array([[161, 104, 204, 155],
       [ 15, 119, 151, 195]]) Answer: 204, 15

[ 81, 106, 236, 210, 113, 204, 227] Answer: 236, 81

[137, 108, 194, 166,  30] Answer: 194, 30

[ 51, 110, 163,  18,  95] Answer: 163, 18

[113, 148, 136,  70,  47] Answer: 148, 47

[ 64, 153, 121,  43, 183] Answer: 183, 43

[49, 33, 45, 86] Answer: 86, 33

[ 44, 179, 129, 237, 152, 115] Answer: 237, 44

array([[178, 121,  59,  97, 127],
       [216,  61, 207, 171, 127]]) Answer: 216, 59

array([[156,  79, 108,  54],
       [ 80, 105, 139, 194],
       [ 31,  75, 101, 112]]) Answer: 194, 31
---
[[59, 127, 129, 135, 41, 119], [77, 147, 161, 108, 34, 130], [59, 128, 131, 134, 41, 120]] Out: 147
[[143, 71, 132, 114, 129, 118], [143, 132, 132, 138, 88, 118], [143, 24, 182, 163, 117, 185]] Out: 132
[[136, 142, 123, 77, 103], [143, 130, 158, 134, 174], [148, 126, 213, 101, 129]] Out: 130
[[232, 57, 174, 92, 199], [118, 225, 155, 202, 86], [161, 129, 85, 114, 166]] Out: 225
[[231, 78, 160, 197, 146, 73, 115], [17, 86, 122, 83, 135, 90, 55], [93, 145, 87, 84, 89, 146, 138]] Out: 86
[[125, 122, 156, 106], [211, 206, 86, 87], [124, 149, 106, 144]] Out: 206
[[179, 117, 197, 127, 179, 190, 82], [66, 177, 71, 169, 78, 77, 129], [93, 109, 168, 25, 121, 170, 222]] Out: 177
[[114, 45, 107, 91, 103, 122, 56], [149, 72, 123, 111, 134, 146, 93], [112, 215, 136, 155, 128, 112, 207]] Out: 72
[[42, 125, 103, 129, 101], [107, 121, 139, 163, 140], [158, 137, 126, 80, 118]] Out: 121
[[97, 139, 85, 67, 186, 221, 198], [25, 166, 78, 124, 34, 136, 145], [37, 162, 93, 143, 17, 106, 122]] Out: 166
---
[213, 37, 215, 94, 232, 103] ans = 103
[219, 115, 166, 119, 54, 100] ans = 100
[63, 90, 102, 92, 146, 224] ans = 224
[32, 168, 150, 152, 99, 192] ans = 192
[174, 77, 32, 235, 187, 192, 118] ans = 118
[212, 114, 219, 30, 17] ans = 17
[143, 92, 36, 84, 99, 113] ans = 113
[186, 84, 139, 214, 80, 26] ans = 26
[51, 115, 96, 42] ans = 42
[64, 149, 216, 195, 130, 74] ans = 74
---
[[234, 202, 187, 196, 211, 183, 227],
 [36, 86, 174, 169, 24, 89, 104]]
202

[[46, 47, 87, 44, 147, 35],
 [69, 79, 45, 14, 116, 72]]
47

[[197, 155, 208, 63, 33],
 [95, 52, 111, 135, 91]]
155

[[142, 161, 101, 156],
 [178, 225, 80, 239]]
161

[[72, 81, 59, 193],
 [193, 129, 95, 37]]
81

[[213, 182, 166, 20, 106],
 [181, 137, 153, 28, 126]]
182

[[75, 214, 145, 120, 142],
 [75, 214, 145, 120, 142]]
214
---
[118  95  75 166  62 168  20] yields 166

[161  23 217 164 167] yields 217

[193 146 149 222 193] yields 149

[138 132 241 129  25  72  97] yields 129

[225  92  86 130 137] yields 86

[ 86 242 106  93 202] yields 106

[[129 124 132 141 124]
 [120 162  92  27 162]
 [131 120 136 151 120]] yields 92

[211 201 100 185 208 222  59] yields 185
---
174  158   80  222 -> 158

131  150  128  127
134  129  131  127
208  118  166  121
-> 118

156  140  240  119 -> 140

181  180   23  193
144   27  161  126
233   89  101  222
-> 89

163  175   91  227 -> 175

146  128   76  143
200  204  107  148
 46  211   51   61
-> 211

219  215   86   44
210  127  148  231
-> 127
---
[123, 157,  36,  60,  24] → 123, 24
[ 41, 184, 128, 194,  57] → 41, 57
[ 95, 114, 142,  44,  20] → 95, 20
[162, 167, 239,  38] → 162, 38
[208, 161, 163, 173, 170] → 208, 170
[ 19,  97, 197, 129, 240, 124] → 19, 124
[143,  46,  77, 138,  35, 168] → 143, 168
---
array([[187, 157,  78,  19],
       [174, 165, 151, 205]]) Out: 165

array([[ 57, 134,  81, 205, 178,  91,  85],
       [118, 134, 121,  37, 154, 112, 104]]) Out: 154

array([[ 98, 113, 109, 193, 153,  39],
       [114, 106, 110, 213,  79,  89]]) Out: 213

array([[172, 200, 200, 146, 207, 200, 163],
       [101, 207, 232, 172, 238, 232, 122]]) Out: 238

array([[128, 128, 128, 108, 110, 152, 167],
       [ 33,  48, 168, 126,  44, 132, 101]]) Out: 44

array([[140, 111,  52, 152, 167, 106, 161],
       [182,  38, 132, 114, 137, 106, 175]]) Out: 137

array([[ 23, 198,  61, 152,  19],
       [242, 211,  70,  71,  69]]) Out: 70

array([[ 47,  51, 196, 210,  50],
       [ 44,  47,  48,  51,  51]]) Out: 48
---
[[107, 96, 26, 32], [160, 38, 49, 133], [228, 49, 205, 166]] >> 107
[[99, 84, 169, 88, 107], [108, 160, 135, 116, 77], [52, 137, 179, 55, 42]] >> 99
[[198, 74, 101, 199], [39, 30, 64, 32], [224, 164, 204, 197]] >> 198
[[190, 154, 135, 29, 140], [236, 145, 163, 53, 137], [136, 160, 172, 94, 113]] >> 190
[[165, 168, 169, 205, 116], [118, 142, 143, 101, 187], [19, 153, 23, 148, 87]] >> 165
[[45, 99, 187, 155], [161, 209, 175, 182], [70, 132, 233, 158]] >> 45
[[133, 206, 69, 213], [125, 170, 94, 193], [118, 196, 56, 216]] >> 133
